A small network was shown many inputs. Here are its activations along a few directions, one row for each input.
In each table, some parts of the input vary, and every possible input appears once, in random order.
A made-up example of a description, with smaller parts first: one of 3 separate values, together with either a single point or one of 11 places around a ring or (one of 4 places along a line, together with one of 5 places around a ring).
Shared parts are said once, and a part with two or three values counts as separate values.
In the rows, zero is written as 128.

Other details of the inputs vary at random and push rows far along two fixed directions, the same in every table; ignore that.
To show where, the next rows are all for the same input, with only those details redrawn:
[149  82 186 188 123  89 154 155 191  90 147 117]
[143 111 204 145 105 136  70 147 127  76 195  98]
[102 111 117 141 175  84 173  86 143 153  46 156]
[117 138 179 103 124 155  42 107  75 102 167 109]
[101 115 118 135 174  89 164  83 135 153  50 154]
[ 96 145 140  92 155 138  75  76  69 137 103 133]

Table:
r1: [ 67 156 118  89 129 178  92  94  61 159 119 122]
r2: [129 164  88  75 143 146  86  95  77 153 113 137]
r3: [182  98 137 156 109  95 167 172 182  99 157 117]
r4: [ 96 144 140  91 155 139  74  78  69 136 104 135]
r5: [155 108 139 174 102 117 159 171 190 105 160 117]
r6: [124 142 169 114 133 148  46 108  94 108 158 124]
r7: [ 90 121  85 133 157 119 192 112 139 168  62 150]
r8: [126 114 114 146 126 118 176 143 158 129 115 127]
r9: [160 142 156 118  90 164  59 162 116  91 214  95]
r10: [ 96 153 150 109 102 188  55 128  82 126 181 109]
r11: [ 96 142 134  97 158 132  87  75  76 141  93 136]
r12: [142  99 146 187 107 119 170 178 198 108 161 123]
r13: [154  91 181 189 128  93 141 157 199  90 149 131]
r14: [162 137 154 126  90 156  74 163 126  94 206  97]
r15: [ 74 119  94 142 154 118 200 107 142 176  58 148]
r16: [104 146 141 100 110 181  78 129  78 121 171 107]
r17: [174 134 160 106  87 149  67 155 106  88 213  89]
r18: [154 130 158 118  93 159  83 169 117  88 205  92]
r19: [ 65 150 113  92 136 173 102 101  71 159 111 131]
r20: [140 124  75 112 157  92 179 112 136 156  68 151]
r21: [154 109 140 173 101 117 159 169 190 106 161 116]
r22: [ 78 150 139  96 114 185  76 118  67 136 155 113]
r23: [142 158 185  93  98 128 115 131  11  97 115 171]
r24: [ 92 122  87 135 153 118 195 105 138 171  61 144]
r25: [128 125  99 125 141 113 169 128 140 142  98 133]
r26: [ 96 129  79 136 158 119 179 111 145 169  65 160]
r27: [148  83 188 187 121  89 154 151 191  92 147 116]
r28: [103 111 117 142 174  84 173  83 143 155  45 155]
r29: [108 136  72 126 155 114 173 106 139 164  64 158]
r30: [124 159 100  71 136 146  94  94  71 149 118 122]
r31: [ 96 159  96  79 136 162 102  94  67 151 108 125]
r32: [147 120 108 148 130 107 163 147 170 131 119 135]
r33: [103 163  89  84 140 160  90 100  78 152 109 140]
r34: [133 107 151 161 150  98 136 127 167 117 109 148]
r35: [191 101 127 166 113  89 167 171 198 106 151 127]
r36: [190 100 127 167 114  89 167 174 199 105 151 129]
r37: [174 134 158 106  88 150  67 156 105  87 212  90]
r38: [124 142 170 115 131 146  49 104  94 110 156 122]
r39: [148 159 125  82 115 163  49 129  81 118 174 116]
r40: [168 106 136 168 110 109 157 180 194 103 160 121]
r41: [156 130 161 122  88 157  86 164 119  89 206  85]
r42: [182 136 149 117  92 142  70 155 123  95 205 104]
r43: [167 122 100 130 134 102 147 139 155 131 118 143]
r44: [141 163  87  72 139 141  81  92  73 151 116 138]
r45: [158 122 108 142 130 101 160 137 167 134 119 134]
r46: [140 156 128  98 110 160  68 128  94 122 169 110]
r47: [133 108 153 164 148  95 141 119 168 121 108 143]
r48: [159 121 106 143 131 101 160 139 167 134 118 134]
r49: [ 97 131  82 139 154 116 182 103 146 173  66 154]
r50: [128 127  77 112 159 100 177 110 134 160  66 148]
r51: [135 138 168 132  84 179  62 160 114  96 218  95]
r52: [198 101 213 196  79  69 208 205 148  61 137 177]
r53: [135 120 111 153 125 117 163 144 168 130 121 133]
r54: [103 118 129 163 122 128 161 139 163 142 123 133]
r55: [ 95 164 101  73 132 167  90  89  59 151 115 121]
r56: [133 158  94  66 138 143  88  95  64 144 120 127]
r57: [108 165  99  67 136 160  87  91  59 150 119 119]
r58: [ 78 131  88 139 154 123 176 104 140 177  64 157]
r59: [126  96 157 191 104 125 165 183 200 110 162 124]
r60: [132 125  80 119 154  95 187 107 141 161  67 142]
r61: [122 159  96  69 139 148  92  96  67 148 117 124]
r62: [143 100 146 187 106 120 169 176 197 109 161 120]
r63: [ 94 161  99  72 135 169  87  99  59 147 116 126]
r64: [165  94 143 174 107 102 184 180 197 101 156 108]
r65: [ 91 122  86 135 155 118 195 107 138 170  62 146]
r66: [102 130  80 122 151 115 185 102 131 165  61 142]
r67: [142 110 203 142 108 139  67 151 127  74 194 102]
r68: [ 72 124  98 135 149 124 188 101 133 176  65 144]
r69: [156 125 106 136 132 107 150 140 158 131 122 137]
r70: [ 83 157 107  86 135 169 101  91  66 157 114 123]
r71: [128 128  77 114 158  98 181 108 135 159  67 148]
r72: [102 115 128 164 125 128 161 145 165 139 123 138]
What is each input in this table made of? -> one of 2 separate values, together with either a single point or (one of 5 places along a line, together with either a single point or one of 6 places along a line)
Change only the choice among 2 separate values in r8. List by row number the other rows that result. -> r29
Start at r56 and move only the place on the line of 6, one step at a time. The first step leads to r61. Which rows follow, in order? -> r64, r31, r65, r15
Change only the choice among 2 separate values in r54. List by row number the other rows that result. -> r68
Change only the place on the line of 5 in r57. List by row number the other rows that result. -> r18, r25, r41, r64
Change only the place on the line of 6 in r72. List by row number the other rows that result. -> r12, r29, r32, r36, r69

Table:
r73: [116 129 144 140 126 140 114 129 123 130 134 135]
r74: [138 136  71 122 142 104 191 118 132 159  73 148]
r75: [135 151 157  83 106 169  52 133  59  98 180 113]
r76: [ 88 122 123 129 144 136 137 103 119 151 107 129]
r77: [138 165 104  62 134 153  53  96  60 138 137 126]
r78: [123 143 162 102  82 193  38 157  93 101 231  75]
r79: [160  98 145 162 141  78 169 137 179 118 111 139]
r80: [103  92 150 179 134 104 179 130 183 124 108 126]
r81: [211  96 158 173  83 107 141 196 205  74 209  95]
r82: [ 89 140 117 104 140 162 101 108  98 142 126 116]
r83: [125 157 108  69 153 142  67  86  64 136 111 135]
r84: [155 108 115 153 119  92 191 158 168 124 113 139]
r85: [167 116 147 166  80 142 132 192 184  92 206 100]
r86: [133 128 155 141 108 152  97 158 135 100 180 116]
r87: [113 125 166 149 118 139 102 130 127 114 144 129]
r88: [111 124 104 126 182  73 170  76 132 159  29 166]
r89: [ 87 176  77  63 145 166  82  84  59 172  99 146]
r90: [114 122 134 138 150  93 171 106 124 140  68 156]
r91: [140 106 118 169 111 124 182 168 195 128 150 102]
r92: [114 125 105 127 162  92 191  97 122 160  45 169]
Changing only one part turns r88 into r77. The same change can be made to r80. Which row results? -> r78
What is each input in this table made of? -> one of 4 places along a line, together with one of 5 places along a line
Change only the place on the line of 4 in r73. List by row number the other rows that result. -> r76, r79, r92
Change only the place on the line of 5 in r89. List by row number the other rows that result. -> r73, r85, r86, r87

Table:
r93: [125 147  98  96 141 138 106 104  98 148 115 131]
r94: [155 141 173 118  72 177  59 171  98  80 231  93]
r95: [122 133 128 115 147 123 108 103 116 133 111 135]
r96: [111 110 144 163 130 123 149 135 164 126 128 122]
r97: [108 142 124 102 143 136 110 101  86 138 105 137]
r98: [120 132 129 117 143 125 113 104 110 135 113 136]
r99: [127 140 107 107 132 136 127 121 110 139 118 130]
r100: [142 120 123 143 117 117 162 151 154 126 132 130]
r101: [120 113 119 149 125 129 152 144 167 133 135 119]
r102: [138 129 112 127 127 120 142 130 138 133 122 127]
r103: [110 142 124 103 141 133 106  96  90 140 105 137]
r104: [131 112 148 153 123 111 156 145 149 119 124 136]
r105: [131 113 148 155 120 115 157 146 145 117 124 136]
r106: [151 117 115 143 132 109 145 140 166 125 128 125]
Changing only one part turns r94 into r105. The same change can be made to r99. Which row results? -> r97
What is each input in this table made of? -> one of 2 separate values, together with either a single point or one of 6 places along a line
Change only the choice among 2 separate values in r96. List by row number the other rows that result. -> r101
